Each row has a name. After each piece below comes the name of the row it's from, unless a question asks for something else. Each question is about the rows just above it.

Columns, left to right: M R T Z H N D C
[  3  17 -20   0  -4   2 -30  -1] = Zad
[-24 -32   5 -33 -22   3   8 -38] = zozu
[ 11 -19  38  23  24 -16  56  28] = buna
[-21  -4 -25 -37 -31  15 -38 -43] = kove
[  6  19 -13   7   2   4 -20   7] = fos
[ 21   5  23  34  29 -12  33  41] = Gike
[-24 -22  -6 -35 -26   7  -7 -41] = Mogu
[-30   2] is which row, read backwards? | Zad
Which column holds this, read top down? [ -4  19   5 -22] | R
Which column holds [-32 -19] top down? | R
Which column holds [  2  29 -26] top down? | H
Which column holds [  3 -24  11 -21   6  21] top down? | M

Columns, left to right: P B E Y
[ 12 -40  25  -2]  fekov
[10 48 17 27]  zizo
[ -8 -18 -54 -18]  Fov
[-10  -1 -15 -18]  Kebad
[-54  -8  21  -1]  mifo
[-54  -8 -18  -1]  turo
[ 28   3 -32 -38]  buda
[10 48 17 28]  dal
Which column holds this, read top down? [ 27 -18 -18] | Y
Shared by mifo and Kebad: | [-1]
Which row holds this, read backwards? [-18  -8 -54] | turo
The row with [ 12 -40  25  -2] is | fekov

Columns, left to right: K U A J
[ 31  14 -25  40]  firos
[ 29  -2  27 -40]  lut
[ 20   4  35 -37]  somi
[20 -2 -3  8]  Rekub
[25 33 21 36]  Gizop
[ 20   4  31 -34]  bivav
[ 20 -45 -11  -8]  rinar
The one value in somi and rinar: | [20]
Shared by somi and Rekub: | [20]
Which row holds [31  4] read backwards? | bivav
Which column holds [29 20 20 25 20 20] top down? | K
What is the next entry after [20 -2]? | [-3]

Columns, left to right: X S V G L Q
[ 55   7  -3  -4 -12 -32] -> Sep
[ 52   7  18  -3 -12 -32] -> zezor
[ 60  -3   7 -32  -3 -30] -> nefo
[ 49  13  23 -31 -14 -32] -> Rozup
Right after [60] comes | [-3]
The row with [ 60  -3   7 -32  -3 -30] is | nefo
Which row holds [23 13 49] read backwards? | Rozup
The one value in Rozup and nefo: | [-32]
[-32 -12  -3] is which row, read backwards? | zezor
[-12  -3 -14] is in which column, read top down? | L

Columns, left to right: Lezir norik takog momuz lak Lutiz Gamu tese Ruvi bebul
[ 12   2  -6  -7   0 -22 -12  20  12   6] : refus
[ 2 -2  9  1 10 -9 13  2 10  1] : Bafat
[  2  -2 -18  -7  -8 -21  -6 -12  23  -6] : Fivo
[  5  -1 -18  -7  -1  -4 -14 -14 -43   4] : sudaz
which: [  2  -2 -18  -7  -8 -21  -6 -12  23  -6] | Fivo
[-12  -6 -21  -8  -7 -18  -2] is which row, read backwards? | Fivo
[ 1 -7] is in which column, read top down? | momuz
[-12 -22] is which row, read backwards? | refus

Columns, left to right: les kula korod sefe Nor
[-44 -43 -23  39   1] -> batok
[-44 -33   6   0  -6] -> gem
[ 40 -23  40   1 -43] -> tabo
Which column holds [-44 -44] top down? | les
Which row holds this, read backwards? [  1  39 -23 -43] | batok
What is the next entry after [-44 -33]? | [6]
[  1  40 -23  40] is which row, read backwards? | tabo
The entry that follows [39]: | [1]
Which row holds [-43   1  40 -23] read backwards? | tabo

Columns, left to right: vapif rufi virim Pubur dibug
[33 19 16 -7 -8] : Zop
[21 -7 15 35 22] : napov
[-30 -36 -31  30  53] : fidar
[ 38 -34 -32  -6  50] : migo
[-31  15  16  26  -4] : nupaf
[21 -7 54  1 21] : Tigu
The entry that follows [-36]: | [-31]
[-8 22 53 50] is in which column, read top down? | dibug
Which value is in both Zop and napov? | [-7]
The entry that follows [-6]: | [50]
Which column holds this, read top down? [-31  21] | vapif

Columns, left to right: fati Pab vil fitip kuz Lufus tenis
[ 24  10 -35   4  42   4 -10] = nef
[-22   1  14  -7  -3  -7  33] = Fifo
[-19  27 -35 -11 -31  23  12] = nupes
[-15 -12   1  12 -43 -31 -34] = Nure
[  7 -16 -12   5  -7 -16  -2] = Levo
[-12 -12  31  12  22 -44   3] = bam
[-13 -11 -11  -2  -1   7 -18] = ran
[ -5   4  46 -31 -11 -49   2] = gubar
[ 17  21 -47  -8  20 -12  -1] = vuna
which: [-19  27 -35 -11 -31  23  12] | nupes
[-11  20] is in which column, read top down? | kuz
Shared by Levo and bam: | [-12]
Shared by nupes and ran: | [-11]

Columns, left to right: tolit Dak teguv Gapit Ler
[-43  38 -14  -7  -3] = fipe
[-19 -20 -14  -7  52] = bafik
[-43  38  -7 -14 -13] = lunu
[-20  38] is in which column, read top down? | Dak
Which row holds [-43  38 -14  -7  -3]? | fipe
Which column holds this, read top down? [ 38 -20] | Dak
[ -7  38 -43] is which row, read backwards? | lunu
Where do [-19 -20 -14  -7  52] appear? | bafik
Which row holds this, read backwards? [-14 -20 -19] | bafik
Which column holds [-3 52] top down? | Ler

Columns, left to right: zedu gon puzi boli
[ 25 -38  -2  29]  fusi
[ 25 -38 -12 -23]  sokuz
[ 21 -11 -58   0]  bube
Right after [-11] comes | [-58]
What is the next entry after [-11 -58]? | [0]

Columns, left to right: kava zir muvo Suv gubo bagu nazav Semag vigom Luri
[ 36  20   7  -1 -19   3   7   1 -16   1] = seted
[ 20  12   0   3 -23  -6   7  -7  40   7] = nadu
[ 19  23   1   7   3 -16   1 -19   7  -9] = pul
[ 21  14   2   4 -23 -10   8  -9  44   0] = pef
[ 28  33  -3  12  -3 -13   2 -23  17  24] = nikot
Shared by pef and pul: | [-9]
The entry that follows [21]: | [14]
Which row holds [ -9   7 -19   1 -16   3   7   1] read backwards? | pul

Columns, left to right: ruk rubat raref Tefu
[ 6 14 -1 -5] -> batu
[-7  2  2 -1] -> lipe
[-6 -1  1  0] -> Fano
[ 4 -2 -1  2] -> Bosil
[-4 -6  0  0] -> voson
[ 2 10  0  0] -> Fuz
[-7 -7  2  2] -> zuvuv
[ 0  1 -2 -6] -> Zagif
[-1 -3 -1  0] -> sono
[  4  -8 -49 -10] -> zedi
[-1  1  0 -4] -> ril
[-6  1 -2  0] -> Duli
Give the next entry after [-3 -1]. | [0]
Shared by Fuz and Duli: | [0]
Which column holds [ -1   0   2   0   0   2  -6   0 -10  -4   0] top down? | Tefu
[-7  0 -1  4 -1] is in which column, read top down? | ruk

Columns, left to right: kele movon tuso Retof
[-48  -5 -21  20] -> Ragi
[-48  -5 -18  20] -> devu
[ -6 -37  23  15] -> Raz
[ -2 -36  24  13] -> Puga
[ 24  20  15 -18] -> tise
[ -2 -36 -33 -15] -> bel
Which row holds this, read backwards? [ 13  24 -36] | Puga
Which row holds this, read backwards? [ 24 -36] | Puga

Columns, left to right: seno fuda Mezis nilub Sal remok sivi muv
[-13  26 -36 -28 -12  -1 -18   1] -> sug
[ 27 -41 -14 -15  -4 -25  18 -31] -> Kudul
[-12  35 -40 -13   4 -24  16 -31] -> Tevem
[ 35 -43   4 -12 -13 -12 -41 -12] -> Tav
Give the next entry after [ 35 -43   4 -12 -13]. | [-12]
Which column holds this, read top down? [  1 -31 -31] | muv
Which value is in both Kudul and Tav? | [-41]
Which column holds this, read top down? [ 27 -12  35] | seno
Which row holds [-13 -12   4 -43  35] read backwards? | Tav
Which value is in both Tevem and Kudul? | [-31]
[-24   4 -13 -40  35 -12] is which row, read backwards? | Tevem

Columns, left to right: Kigob Mipet let vig kabu
[-24   6  14  -5  -6] -> zod
[  8   9 -13 -10  26] -> kiben
[ 55 -24 -23  22  -6] -> malos
[-38  25 -23 -24  20] -> duzo
[-24   4  12  -3  -8] -> dod
Which row holds [ -6  22 -23] read backwards? | malos
Which row holds [ 26 -10 -13   9] read backwards? | kiben
Shared by duzo and dod: | [-24]

Columns, left to right: biv zulo Mus zesi
[ -6 -44  13 -22] : nagen
[ 17 -11 -55  27] : ruve
[ -4  -5 -48  27] : diret
[-19  29   3  13] : zozo
The entry that follows [-5]: | [-48]
Right after [-44] comes | [13]
Which value is in both zozo and nagen? | [13]
What comes right after [29] in the named rows? | [3]
Give the next entry after [-44  13]. | [-22]
Give the next entry after [29  3]. | [13]

